A small network was shown many inputs. Here are its activations along a few directions, one row for each input.
Each table varies a few parts of the input and shows all the possible inputs, shuffled.
Descriptions start from the smaller parts, as in this example, which fits no table here: one of 4 places along a line, together with either a single point or one of 9 places along a line or (one of 2 separate values, together with one of 5 places around a ring).
Shared parts are said once, and a part with two or three values counts as separate values.

Other details of the inputs vary at random and push rows far along two fixed directions, the same in every table; ignore that.
To show where, the next rows are all for the same input, with only those details redrawn:
-3	-1	-11	6	-1	-3	-2	0	-5	0	3
1	8	-8	-8	8	-2	3	-3	4	6	-11
-5	-6	-16	11	-2	-6	-4	0	-10	-1	8
0	2	0	5	-9	2	0	3	-2	-4	1
-3	-4	-7	11	-8	-2	-3	2	-8	-4	7

Table:
x1: 3	4	-1	-17	18	-1	6	-12	14	10	-12
x2: -23	-14	-18	-32	53	-7	-3	3	7	35	-7
x3: 9	19	16	-17	-4	10	8	2	13	3	-20
x4: -1	4	13	4	-10	4	5	0	5	-4	0
x5: 3	8	-7	-9	12	-4	0	-1	2	3	-9
x6: 6	-9	15	6	-10	4	-3	0	-2	-7	9
x7: 2	-1	1	6	-10	0	-6	6	-8	-7	6
x8: 7	-3	7	-1	-3	1	-3	0	-3	-6	3
x9: 1	-13	2	10	0	-2	-4	-4	-5	-5	13
x10: -2	-15	-20	8	12	-13	-8	-6	-13	-2	14
x11: 2	-3	20	9	-14	7	3	0	6	-9	7
x12: 6	15	25	-11	-9	11	10	1	15	1	-15
x13: 6	14	12	-8	-6	7	6	3	9	0	-13
Q: What is each input in this table made of?
A: either a single point or (one of 2 separate values, together with one of 6 places around a ring)
Q: Change only the choice among 2 separate values in x6. List by row number the other rows that result.
A: x9
Q: Change only the choice among 2 separate values in x8. List by row number the other rows that result.
A: x10

Table:
x14: 6	2	2	-11	7	3	2	-7	8	6	-8
x15: 2	6	33	17	-39	18	7	12	7	-17	3
x16: 19	19	-5	-16	7	-1	2	-6	2	0	-20
x17: -8	-25	-3	18	0	-4	-10	6	-14	-6	25
x18: 1	7	-5	-9	0	3	6	-3	5	8	-11
x19: -14	-7	-29	12	9	-10	-5	1	-10	5	8
x20: -10	-8	-28	9	2	-8	-7	1	-15	6	8
x21: 3	6	-2	-17	22	-4	8	-17	17	12	-13
x22: 2	-9	-27	22	-3	-17	-9	-10	-21	-12	18
x23: 2	9	7	-23	10	5	0	9	5	9	-15
x24: -1	9	4	-4	-4	2	10	-7	11	4	-10
x25: 2	15	28	-17	0	13	5	15	14	0	-15
x26: 1	2	49	10	-40	18	-1	22	2	-19	9
x27: 4	6	5	-13	16	3	8	-8	17	6	-13
x28: 0	-22	19	19	-26	8	-11	13	-15	-14	25
x29: 3	-4	-34	12	13	-16	-6	-8	-15	-6	7
x30: -4	16	-7	-15	16	-3	8	-6	11	14	-18
x31: -8	-22	-9	7	12	-10	-7	-5	-10	3	18
Q: The inputs of x25 and x23 match in every part but one. If x15 is changed in the same way as x25 into x23, which row does it become?
A: x18
Q: What is each input in this table made of?
A: one of 3 separate values, together with either a single point or one of 5 places around a ring
Q: Change only the choice among 3 separate values in x21. List by row number the other rows that result.
A: x14, x27
Q: Change only the choice among 3 separate values in x20. List by row number the other rows that result.
A: x19, x30

Table:
x32: -11	-18	-7	16	-19	1	-14	17	-22	-4	21
x33: -8	12	-24	0	11	-8	5	-2	1	7	-10
x34: 9	-6	-10	27	-20	-6	-7	-4	-17	-21	18
x35: -16	-6	-8	-7	24	-4	2	3	6	13	-1
x36: 17	-2	42	11	-46	21	-3	11	-3	-21	10
x37: -3	17	-21	-10	18	-8	11	-15	13	13	-19
x38: 16	1	43	-1	-15	14	2	5	10	-16	1
x39: 1	-4	-21	22	-9	-11	0	-15	-10	-10	11
x40: -7	-1	4	-14	19	0	-2	9	4	6	-3
x41: 27	43	36	-28	-5	15	15	6	22	-7	-39
x42: -3	-24	4	20	-6	-4	-14	10	-19	-14	29
x43: 11	4	34	1	-31	17	6	-1	9	-8	-2
x44: -7	2	-35	4	14	-14	-6	1	-13	3	0
x45: -13	-2	-16	-9	11	-1	0	3	-1	18	-5
x46: -10	-3	-14	-7	8	-2	2	-8	4	17	-4
x47: 7	3	-4	-17	10	0	-4	2	-4	8	-9
x48: -6	7	5	-24	30	0	11	-10	25	19	-18
x49: -6	-22	-8	15	6	-9	-4	-12	-5	-3	21
Q: What is each input in this table made of?
A: one of 3 separate values, together with one of 6 places around a ring
Q: The inputs of x48 and x46 match in every part but the choice among 3 separate values. If x40 is changed in the same way as x48 into x46, which row does it become?
A: x32
Q: Change only the choice among 3 separate values in x34. List by row number the other rows that result.
A: x36, x38
Q: Change only the place on the ring of 6 in x44. List by row number the other rows that result.
A: x33, x34, x37, x39, x41
